These are the activations of a small neural network, seen along a few directions. Each row is one input.
Each table varies a few parts of the input and shows all the possible inputs, shuffled.
Descriptions start from the smaller parts, as in this example, which fits no table here: one of 2 separate values, together with either a single point or one of 9 places along a line or (one of 6 places along a line, together with one of 8 places around a ring).
Shared parts are said once, and a part with two or three values counts as separate values.

Rows:
x1: [ -5  10 -70 -65  36  43  13  -5  12 -27  19 -31  40  13]
x2: [-44 -43  17 -70 -18  29 -35  19  12  60 -26  27  11  33]
x3: [  3 -54  14 -22  -4   8  52  23   7  15  58 -60 -30  46]
x4: [ 20 -14 -45 -23 -21   9  -9 -43 -38 -31  14 -30  47  14]
x5: [ 14  -8 -11  19 -26  30  23 -50 -54  27   1 -34  14  10]
x6: [ -8  -5  28 -18 -49   5   9 -26 -36  62 -20   3   5  39]
x7: [  6  25  47  39 -16 -41 -13  -7   5  39 -36  45 -23 -19]
x8: [ 25  25 -31  41   1 -32 -22 -12 -10 -68   3  20  11 -34]
x9: [ 30  31   9  73   0 -10  -1 -30 -19 -12 -19   8 -31 -41]
x10: [ -6  54 -42  -7  51   3  -7  31  37 -68  15   8  12 -44]
x11: [ -3 -14  37  41  35 -41  32  59  27 -22  33 -27 -50  -1]
x12: [-31  -5  48  -8  11  -6 -42  41  57  25 -43  71  -7 -17]
- Changing only one part turns x5 into x9. The same change can be made to x4. Which row results? => x8
- What do these inputs look like to the network? => one of 2 separate values, together with either a single point or one of 5 places along a line
- Which other rows does x10 become when the choice among 2 separate values takes its other values? List them by row number. => x1

Rows:
x13: [  3 -49  19  15 -16  -6  11  -1 -26   7  18 -33  -7  25]
x14: [ 23  -2  35  33 -31 -47  -5 -12  -1   9  -8  26 -20  -1]
x15: [  9 -10  19 -15 -33  26  28 -41 -23  74 -11 -18 -10  31]
x16: [ -4  54  21  52   4  -7 -33  -6   2   4 -52  60  -6 -54]
x17: [ -3 -14  15  -6 -14  23  49 -15 -32  51  16 -54  -6  38]
x18: [ 17  43 -19  53  43  -9  14  14  14 -56  20 -11 -29 -48]
x19: [ 23  37  32  72  11 -20   1  -8  18   6 -26  37 -40 -46]
x20: [-12 -29  11  -9 -44   8 -42 -26 -32  30 -34  28  21  11]
x21: [-44 -24   8 -89  17  43  15  41  39  60   5  -8   3  42]
x22: [  3  -3 -30 -28  -2  41  50 -18 -27  10  37 -62   4  29]
x23: [ -5  13  23  15 -37 -35 -39 -10 -16   7 -34  50  14  -9]
x24: [  2  15 -66 -56   6  53  20 -40 -24  -3  12 -35  49  21]
x25: [ 15 -45  26   8 -37  -3  -8 -28 -16  32  -7   2  -9  16]
x26: [ 18  62 -53  22  49   3 -14 -10  18 -68  -4  11  19 -61]
x27: [ 11  -7  26  39  -9 -52  13  15 -13 -15  15  -8 -19   6]
x28: [ 10  33  21  77  31 -27  18  17   8 -17  -3   1 -41 -40]
x29: [ 18  22 -51 -12   7 -22 -18 -11   1 -68  12   2  40 -14]
x30: [ 11 -20 -61 -34   0  24 -18 -25 -14 -45  14 -18  49   7]
x31: [-17   6   5 -33 -37  36  -8 -38 -40  72 -40  10  20  26]
x32: [ 11 -39 -25  -6  -6  14  10  -2 -19 -34  39 -43   4  16]
x33: [-40 -57  13 -64  11  16 -21  53  46  16   8  12   5  29]
x34: [-33  24  22  -7  62   0 -13  70  80 -10 -16  40 -28 -35]
x35: [ 19   3 -16  17   2 -33  10  13  -5 -56  37 -21  -7  -2]
x36: [-33 -15  25 -42  21 -27 -21  68  62  -7   5  32  -6  12]
- What do these inputs look like to the network? => one of 4 places along a line, together with either a single point or one of 5 places along a line
- Changing only the place on the line of 4 turns x33 into x34. The same change can be made to x20. Which row results? => x16
- Start at x26 and move only the place on the line of 4, one step at a time. The first step leads to x29. Which rows follow, in order? => x30, x24

Rows:
x37: [-11 -50  15 -21  13  24  18  25  26  14  24 -25 -21  19]
x38: [ -9  45 -21  -9  36  11   0   9  23  -7 -15  12   3 -25]
x39: [ 20  23  -7  48  -2 -15  10 -24 -31 -27   1 -15   5 -18]
x40: [ 28  -8  15  20 -22 -40 -27 -15  16 -10 -13  38 -12 -13]
x41: [ -5   9   2 -38 -31 -23   1   1  -9   9   7   7  18  30]
x42: [ -1  42   6  20  11   4  -5 -14   7  16 -33  30   4 -28]
x43: [ 34  -5  -7  56 -10  -4  -7 -35 -23 -27  -1  -6 -15 -25]
x44: [  6  23 -11 -16  12 -43  -4  18  25 -32   9  14   7  -1]
x45: [-14  10  16  13  32 -18  21  42  21  -5  12 -10 -28  -3]
x46: [ -2  -5 -13 -52  -8 -19   1   6   8  -2  14  -4  21  34]
x47: [ 12  -5 -11  11 -22   8  18 -34 -46   6   4 -29  19  15]
x48: [  0 -46  40  13 -20   7   3  -4  -4  48  -5  -6 -31  15]
x49: [ 16 -36 -39 -15   6  34  14 -16  -7 -26  34 -42  13  12]
x50: [ 18 -35  12 -17 -42 -18 -20 -27  -1  20  -8  20   2  19]
x51: [ -9  15   4 -16  -9  27   1 -26 -10  45 -29  11  18   6]
x52: [ -2 -23  17  16  34   2  12  38  42 -16  21  -5 -36 -12]
x53: [ 25 -33 -11  18 -30  18   1 -46 -39   5   2 -21  -1   7]
x54: [ 14  20  15  13 -15 -50  -9  -4  10 -10 -11  31   6  -5]
x55: [-13  57  -7   5  13   9   0   3   6   5 -21  24   0 -24]
x56: [-47 -20   5  20  10  -2 -70  47 -18 -43 -28  31  26 -28]
x57: [-20  31  -8 -30  -7  31   6  -9 -11  34 -17   4  13   9]
x58: [ 13  14   6  26   4  14 -23 -25  13  16 -34  38 -14 -37]
x59: [ -4   9  43  43   6 -23  14  21   4  18  -8   6 -27  -7]
x60: [-22 -17  15 -24  11   4  25  30   5  25  16 -30 -13  29]
x61: [ 10 -19  44  50   0 -14  -4   9  10  18  -9  14 -46 -14]
x62: [-25  -3  29  -9 -12   1  25  25 -12  36   9 -20 -16  26]
x63: [  4  14 -20  -7  38  32 -11   5  45 -17  -7  17  -1 -36]
x64: [-59 -49  -1 -14 -11  19 -64  33 -32 -12 -23  18  39   8]
x65: [  5  -7  13 -23 -34 -27  -3 -15  -7  20  -6  13  21  28]
x66: [ 19  -9 -11 -14  13 -23 -14  15  47 -43  18  19   1 -12]
x67: [ 24  -7 -35  23  26  12   6  -5  10 -57  31 -27   1 -24]
x68: [  3  35   4  -3 -12 -46  -5  13   8 -20   2  25   3  -2]
x69: [-16  23  31  27   8 -20  19  37   2   7   6   0 -31  -3]
x70: [  8  38 -19  32   2 -11  14  -8 -33 -37  16 -21   2 -16]
x71: [ -4 -14 -22 -43  18  54  -3  -8  28  12  -3  -1  11   0]
x72: [  1  11 -23  -4 -18  12  22 -17 -49  -5  19 -35  16  16]
x73: [-16  17 -22 -45  16  34   6  -4   6  23 -11  -6  17  12]
x74: [  9 -37 -13 -50  -7   1  -7   2  30 -13  22   2  15  24]
x75: [  5 -13   4 -10 -15  36 -16 -37  -4  46 -30  19  -1  -4]
x76: [ 12  26 -35  19  25  -9  15  -2 -14 -48  23 -32   6 -15]
x77: [  5  -3 -39 -18   5  14  22 -12 -30 -15  25 -46  20  20]
x78: [-13 -18  41   7 -14  -2  20   9 -11  48  -4 -13 -12  23]
- Changing only one part turns x45 into x60. The same change can be made to x56. Which row results? => x64
- What do these inputs look like to the network? => one of 2 separate values, together with either a single point or (one of 4 separate values, together with one of 5 places along a line)
- Which other rows does x51 become when the choice among 4 separate values takes its other values? List them by row number. => x47, x65, x78
- Which other rows does x38 become when the choice among 2 separate values takes its other values? List them by row number. => x73
